A small network was trained on made-up records. Each row is its average activation on records with the value named, seen along a few directions.
Values that are neighbours, or in one group, have similar rows; names and order tell nothing.
(in the rows, 500 means zero)
Strong random noise was added to every row along 4 fixed directions; ignore it. To show where, here is one row again and again, with new noise each time:
[262 517 447 426 622 429 638 564 652 407 634 411 403 405 413]
[474 490 526 441 499 509 464 564 527 535 432 526 621 509 457]
[382 413 396 458 611 472 560 580 610 514 599 455 464 487 519]
[426 433 442 530 526 416 494 551 557 475 514 419 452 510 510]
[467 492 517 487 471 462 449 542 512 494 428 489 567 513 462]
[426 393 425 536 571 415 524 579 592 498 545 392 431 511 532]


K, 16 values:
k2: [505 526 598 307 824 626 680 608 629 630 556 603 691 418 357]
k5: [574 551 777 574 403 459 570 553 506 536 406 418 526 496 505]
k4: [631 421 286 509 542 575 401 390 375 614 606 657 541 639 549]
k1: [699 127 355 665 651 442 406 653 517 679 500 366 466 661 756]
k9: [696 444 337 708 407 487 375 416 381 520 494 391 372 538 644]
k3: [528 370 395 601 489 381 438 528 493 502 448 414 445 585 619]
k11: [695 473 617 477 502 624 575 645 530 697 452 543 627 470 556]
k7: [708 399 480 641 508 544 514 500 526 547 484 425 484 539 508]
k10: [356 611 558 475 384 484 499 350 450 386 505 523 411 500 523]
k14: [735 575 813 416 602 671 596 627 551 626 321 489 804 494 282]
k8: [479 391 320 502 475 476 410 434 496 484 564 520 470 585 680]
k13: [680 355 366 510 512 582 484 570 542 653 630 494 406 521 618]
k16: [410 608 518 529 529 394 471 451 432 331 451 544 432 440 382]
k6: [465 539 524 386 459 641 462 464 502 522 434 638 626 563 578]
k15: [558 525 746 637 419 467 538 571 497 515 424 383 447 417 477]
k12: [312 561 632 457 587 460 706 481 610 487 605 381 317 391 476]
The values of K form a ring.
- Going along K from k4 by way of its neighbour k14, in what order are k3, k11, k16, k6, k12 met? => k11, k12, k6, k3, k16
- List every value one step from k9, in the order listed. => k7, k13
- What is the length, in steps, of the shortest route from k5 to k1? => 6

Y, 15 values:
y7: [450 345 437 569 656 418 387 566 508 584 498 485 529 607 621]
y6: [730 448 400 639 463 564 408 552 373 535 458 491 518 503 557]
y13: [436 486 515 261 500 527 452 602 551 613 474 657 699 479 524]
y2: [612 467 765 573 680 553 714 709 650 609 557 352 440 372 439]
y14: [533 427 278 712 535 374 444 433 494 400 554 330 267 436 495]
y9: [411 614 514 317 580 674 631 379 526 516 779 651 429 403 544]
y4: [522 384 227 529 578 496 458 437 502 461 631 467 455 579 523]
y12: [524 473 362 294 393 734 356 513 450 675 447 863 796 540 695]
y3: [565 786 460 522 242 485 376 310 226 367 467 686 482 435 341]
y1: [367 462 467 589 655 291 597 460 572 298 571 368 327 568 482]
y15: [561 489 571 473 439 669 508 450 488 645 527 574 540 544 579]
y8: [487 285 302 644 376 323 317 439 340 472 469 541 440 626 711]
y10: [421 485 487 374 482 571 583 531 551 593 501 463 538 527 561]
y11: [645 354 767 724 459 392 596 653 671 598 335 135 419 580 582]
y5: [669 704 905 370 402 581 410 547 462 499  19 577 908 558 127]
The values of Y form a ring.
- Going along Y from y15 by way of its neighbour y9, in what order are y4, y3, y1, y8, y11 met? => y3, y4, y1, y8, y11
- List every value one step from y12, in the order listed. => y13, y10

N, 15 values:
n12: [341 603 476 262 607 592 609 360 563 345 590 626 591 457 213]
n3: [306 480 348 397 553 641 747 481 661 486 838 417 229 376 588]
n11: [361 589 601 413 307 349 381 473 409 337 310 634 530 522 400]
n7: [504 101 200 379 910 627 561 838 732 830 689 523 640 569 755]
n15: [304 507 514 417 569 634 629 531 622 564 650 502 575 513 577]
n6: [570 430 715 657 337 200 317 488 424 500 193 388 546 570 612]
n14: [554 671 505 574 439 421 395 460 514 436 221 427 563 431 285]
n9: [617 654 746 427 483 619 527 559 453 554 491 548 588 329 343]
n2: [340 532 725 475 618 391 549 574 597 510 442 338 493 517 548]
n13: [634 556 659 366 642 639 634 579 556 583 661 591 569 469 362]
n5: [868 132 338 750 731 567 404 575 493 691 469 432 499 750 760]
n8: [223 527 565 371 702 540 897 601 850 526 760 302 296 336 491]
n10: [738 406 326 560 568 724 336 484 228 744 448 803 711 621 560]
n1: [479 513 463 413 560 441 582 657 577 415 466 401 576 432 368]
n4: [487 582 730 549 483 463 830 604 733 491 623 281 367 270 389]
The values of N form a ring.
- Going along N from n2 by way of its neighbour n6, in what order are n12, n11, n14, n8, n1 met? => n11, n1, n14, n12, n8
- List every value one step from n4, in the order listed. => n3, n9
- List every value one step from n10, in the order listed. => n13, n5

E, 10 values:
e2: [783 492 497 626 236 552 328 384 265 604 415 554 468 581 663]
e10: [433 771 837 616 270 414 594 345 492 269 472 343 285 378 367]
e7: [603 635 313 347 358 779 424 360 284 540 592 859 654 485 513]
e9: [288 341 461 644 523 160 538 511 602 387 527 265 237 527 548]
e1: [590 500 782 774 445 227 460 551 499 318 286 208 383 574 336]
e5: [132 656 407 232 514 513 587 492 652 323 538 562 606 348 385]
e6: [582 350 394 447 657 545 402 625 509 660 469 638 620 557 634]
e3: [834 568 681 667 207 485 313 418 215 540 163 510 654 616 434]
e4: [568 634 714 422 587 594 550 530 587 530 395 478 665 426 249]
e8: [278 327 250 261 897 672 627 692 714 694 777 619 620 492 641]
The values of E form a line.
- List every value one step from e7, in the order listed. => e2, e3
- List every value one step from e6, in the order listed. => e1, e8
- List every value one step from e5, in the order listed. => e9
